A small network was shown many inputs. Here are its activations along a few directions, one row for each input.
Each table varies a few parts of the input and shows all the possible inputs, shuffled.
A made-up example of a description, with smaller parts first: one of 4 places along a line, together with either a single point or one of 11 places around a ring or (one of 3 separate values, together with one of 5 places around a ring).
Shared parts are said once, and a part with two or three values counts as separate values.
In the rows, 128 means zero.

Other details of the inputs shift rows strongly along two fixed directions, in all tables alike. That doesn't count.

Rows:
R1: [141 118 137 135 112 121 137 123 137 122 122 133 137 125]
R2: [141 126 144 130 120 119 135 120 130 128 127 127 138 132]
R3: [144 132 136 132 115 119 131 118 127 125 125 126 137 128]
R4: [142 118 147 127 116 117 137 128 138 114 129 139 137 119]
R5: [ 84 161 122 137 202 138 110 125  92 143 124  72  83 144]
R6: [127 119 130 118 123 120 142 132 128 126 141 137 130 137]
R7: [129 121 135 120 126 124 142 128 120 133 141 132 130 144]
R8: [120 119 152 117 118 130 129 123 132 121 132 144 127 121]
R9: [126 113 128 123 123 126 145 127 127 127 138 136 129 137]
R10: [122 122 147 118 115 128 125 121 132 124 127 144 131 130]
R11: [139 126 126 113 107 158 131 130 131 129 120 131 144 119]
R12: [161 154  10 191 111 123  47 156 179 146  88 148 125  88]
R13: [140 121 146 126 116 115 136 125 135 118 126 133 138 128]
R14: [121 119 140 125 117 134 126 118 130 128 122 142 127 128]
R15: [124 117 137 116 126 123 147 132 129 121 148 139 128 131]
R16: [131 125 129 121 124 124 139 126 116 127 142 131 131 141]
R17: [ 81 167 109 128 205 153 119 145  93 144 124  62 106 125]
Description of these inputs: either one of 2 separate values or (one of 3 separate values, together with one of 5 places along a line).
What sort of input is R4?
> one of 3 separate values, together with one of 5 places along a line
Which other rows does R13 become when the choice among 3 separate values takes its other values? List them by row number.
> R6, R10

Rows:
R18: [117 127 133 116 120 146 124 126 126 132 126 137 132 126]
R19: [131 129 142 131 124 119 124 120 130 125 124 131 128 130]
R20: [119 124 131 118 125 134 130 130 125 127 136 137 128 130]
R21: [119 126 132 116 125 141 128 129 126 128 133 136 127 126]
R22: [133 120 125 127 121 125 134 125 125 132 136 136 125 142]
R23: [124 130 147 127 124 135 121 118 128 125 115 128 130 123]
R24: [131 128 132 120 127 132 137 133 125 124 132 124 138 124]
R25: [126 131 147 128 121 137 118 118 130 129 113 130 133 121]
R26: [130 131 134 118 123 145 132 130 125 129 122 124 141 121]
R27: [137 126 128 126 123 123 141 127 123 128 134 125 137 134]
R28: [134 127 129 125 125 126 140 130 125 128 134 125 138 131]
R29: [146 145  67 167 125 119  80 144 158 132 102 132 124  99]
R30: [142 141  48 160 122 125  86 151 156 138 114 141 123 108]
R31: [128 130 146 127 124 131 123 120 130 124 121 130 128 121]
R32: [127 116 147 132 134 104 136 126 136 117 134 131 116 129]
R33: [117 126 131 116 120 144 126 126 126 129 127 137 131 127]
R34: [129 130 134 118 123 143 134 130 124 126 124 124 139 122]
R35: [131 130 134 118 125 139 136 131 126 124 129 124 138 121]
R36: [123 124 128 122 126 128 134 128 123 131 138 137 127 137]
R37: [132 128 142 133 125 118 128 119 128 126 126 130 128 132]
R38: [134 127 139 134 125 115 128 117 126 127 126 129 127 135]
R39: [138 125 142 135 125 115 131 116 126 128 126 126 124 140]
R40: [140 124 130 127 123 124 142 127 124 129 133 122 134 137]
R41: [134 128 130 121 125 128 138 131 126 126 133 125 138 130]
R42: [ 81 149 111 142 229 121 136 147  98 138 140  52  75 141]
R43: [127 111 121 129 125 114 136 137 139 122 141 146 121 129]
R44: [128 122 126 124 122 124 134 124 123 131 137 138 127 140]
The inputs of R38 and R44 match in every part but one. If R29 is changed in the same way as R38 into R44, which row does it become?
> R20
What is each input in this table made of?
> one of 3 separate values, together with either a single point or one of 8 places along a line
Which other rows does R31 become when the choice among 3 separate values takes its other values? List them by row number.
> R21, R35
List by row number the other rows that have the choice among 3 separate values in common with R34.
> R24, R26, R27, R28, R35, R40, R41, R42
